Each row below holds a small network's activations on one input, seen along a few directions.
Each table varies a few parts of the input and shows all the possible inputs, shuffled.
Descriptions start from the smaller parts, as in this example, which fits no table here: ring(5) and (point or (values(2) and line(4)) or line(9)).
Shared parts are said once, and a part with two or three values counts as separate values.
In the rows, zero is written as 128.

Other details of the inputs shift rows strongly along three fixed directions, in all tables alike. That doesn't count.

Rows:
row 1: [118 123 113 143 120 128 116 119 131 125 117]
row 2: [105 123 125 135 126 138 115 118 137 124 124]
row 3: [156 118 128 108 156 132 135 136 158 124 129]
row 4: [121 126 127 141 111 130 120 125 117 128 118]
row 5: [173 126 131 119 145 118 137 139 139 132 134]
row 6: [113 129 131 130 127 144 120 119 120 129 125]
row 7: [122 130 129 139 124 129 117 122 111 124 114]
row 8: [169 121 125 121 138 116 142 139 145 128 139]
row 9: [162 127 130 108 149 129 143 134 147 128 144]
row 10: [118 124 113 139 127 126 113 119 125 122 116]
row 11: [121 127 125 141 127 130 117 122 112 126 116]
row 12: [ 98 148 114 101 130  62 154 106  86  30 129]
row 13: [164 132 135 108 149 130 141 134 145 131 140]
row 14: [120 123 122 139 115 131 117 123 113 126 122]
row 15: [158 125 133 114 140 136 147 141 153 119 135]
row 16: [107 121 123 129 126 138 113 117 133 124 126]
row 17: [118 126 115 141 132 127 112 118 124 121 114]
row 18: [113 138 135 130 127 138 120 117 118 133 125]
row 19: [ 31 132 144  84 128  74 194 231 135 215 113]
row 20: [159 124 132 109 140 136 145 142 150 121 136]
row 21: [134 118 130 166 107 158  97 122 130 175 129]
row 22: [173 123 130 116 139 121 136 142 139 127 131]
row 23: [163 131 134 106 145 128 142 135 146 128 143]
row 24: [ 84 163 130  97 128  70 161 106  95  31 129]
row 25: [110 133 135 136 117 143 124 124 127 129 124]
row 26: [119 128 126 147 118 120 125 117 122 129 128]
row 27: [112 131 132 132 132 143 120 117 119 128 122]
row 28: [120 127 121 139 118 121 118 118 114 128 132]
row 29: [171 120 126 111 132 123 140 145 140 123 130]
row 30: [111 130 129 132 130 140 121 117 119 130 131]
row 31: [162 126 127 107 143 130 142 134 147 126 148]
row 32: [160 124 130 112 143 134 145 139 151 124 143]
row 33: [154 119 128 114 146 130 141 138 165 116 133]
row 34: [117 125 127 145 114 128 125 123 120 125 118]
row 35: [112 136 134 129 123 139 119 118 119 133 127]
row 36: [124 128 128 137 119 129 117 124 112 125 117]
row 37: [ 95 147 105 100 132  63 148 105  98  27 121]
row 38: [120 127 130 143 112 128 125 125 121 126 117]
row 39: [114 125 115 145 120 124 121 119 132 122 115]
row 40: [172 123 132 122 131 121 142 141 147 126 131]
row 41: [117 126 125 147 118 124 127 121 121 128 124]
row 42: [162 125 131 102 138 136 142 140 146 122 136]
row 43: [ 31 123 137  77 136  77 181 228 142 219 104]
row 44: [111 133 130 136 123 135 122 117 125 130 137]
row 45: [112 134 131 127 116 139 119 120 119 132 131]
row 46: [169 121 125 120 149 122 139 141 139 128 132]
row 47: [111 127 128 129 121 144 119 121 121 129 128]
row 48: [173 122 127 114 132 122 136 142 140 125 135]
row 49: [113 133 135 130 128 143 119 118 118 131 120]
row 50: [112 135 130 130 119 136 118 116 119 131 137]
row 51: [134 117 127 162 108 159  93 121 126 175 131]
row 52: [121 125 122 145 118 127 122 121 119 127 126]
row 53: [162 127 133 108 137 136 144 141 150 120 135]
row 54: [109 139 135 137 119 134 124 119 126 131 135]
row 55: [110 127 127 132 123 140 120 119 120 131 134]
row 56: [122 128 130 141 112 126 119 122 117 128 123]
row 57: [164 130 134 109 137 133 142 139 150 123 140]
row 58: [111 131 130 133 135 139 122 115 118 130 128]
row 59: [125 131 128 141 121 123 115 118 113 131 128]
row 60: [161 128 133 116 143 129 146 135 154 124 146]
row 61: [122 121 135 152 116 179  97 121 131 174 122]
row 62: [122 126 124 138 123 128 119 123 113 123 119]
row 63: [124 132 131 140 124 125 115 121 111 128 120]
row 64: [133 114 124 166 118 164  94 121 126 173 125]
row 65: [119 131 131 145 114 119 123 119 119 127 128]
row 66: [112 135 131 134 134 135 120 113 120 134 132]
row 67: [121 124 124 142 115 129 122 122 118 124 120]
row 68: [121 129 123 141 125 122 117 117 113 129 129]
row 69: [111 137 132 133 119 133 123 117 123 130 135]
row 70: [170 124 126 120 149 118 138 139 140 131 135]
Each input here is: values(2) and line(5) and (point or ring(6)).
The inputs of row 59 and row 23 match in every part but the values(2) part. If row 17 is changed in the same way as row 59 into row 23, which row does it become? -> row 3
Change only the values(2) part in row 27. List by row number the other rows that result. -> row 11
A walk changes only the line(5) part. It starts at row 13 and steps to row 23. List the rest of the walk in order. -> row 50, row 69, row 54
List by row number the other rows that have the values(2) part and the line(5) part in common with row 60. -> row 15, row 19, row 24, row 25, row 33, row 54
A walk changes only the ring(6) part. It starts at row 38 and steps to row 34. List the rest of the walk in order. -> row 41, row 26, row 65, row 40
Change only the values(2) part in row 33. List by row number the other rows that result. -> row 39

Rows:
row 71: [157 125 127  44 161  91 211 195 178 100 141]
row 72: [106 159 122 103 157  97 132  74 101  11 123]
row 73: [120 139 129 174 118 187  72  48  94 117 148]
row 74: [158 108 120 162  89 170  89 131 150 171 122]
row 75: [198 129 141 185 112 157 114  95 150 128 144]
row 76: [191  98 124 110 165 166 148 170 208 182 153]
row 77: [202 109 137  94 135 176 142 176 206 181 147]
row 78: [208 117 121 185 120 179  63  74 123 140 147]
row 79: [ 70 147 127  93 132  39 181 187  88 141 123]
row 80: [190  98  97 187 125 177  81  75 152 122 137]
row 81: [111 106 145 114 136 164 142 194 161 227 109]
row 82: [ 20 137 126 138 113 124 102 108 111 146 130]
row 83: [202 143 123 106 132  88 141  93 102  30 145]
row 84: [146 121 146 145 119 192 103 123 130 183 145]
row 85: [124 109 106 200  82 177  68  62 108 103 118]
row 86: [189 126 127  58 193 101 188 165 175  97 135]
row 87: [ 32 136 134 151  84 101 122 149  61 169 110]
row 88: [ 50 127 149 103 124 128 144 193 133 213  96]
row 89: [ 61 111 119 135 116  95 128 184 139 218 117]
row 90: [182 151 139  78 148 110 151  90 114  28 158]
row 91: [ 48 126 122 164  97 119 105 129  81 138  86]
row 92: [193 147 158  79 162  99 202 158 180  95 161]
row 93: [128 146 116 125 125  85 125  81  85   8 104]
row 94: [ 63 136 121 110 135  59 152 163 103 129  92]
row 95: [ 32 169 134 115 119  89 125  81  57  75 132]
row 96: [145 107 116 169 130 158  96 129 137 175 106]
What do these inputs look like to the network? -> values(2) and (point or (values(3) and line(4)))
The inputs of row 73 and row 79 match in every part but the values(2) part. If row 86 is changed in the same way as row 73 into row 79, which row does it become? -> row 96
Change only the values(3) part in row 88. List by row number the other rows that result. -> row 77, row 90
Change only the values(3) part in row 93. List by row number the other rows that result. -> row 74, row 83
Change only the line(4) part in row 80. List by row number the other rows that result. -> row 74, row 85, row 89
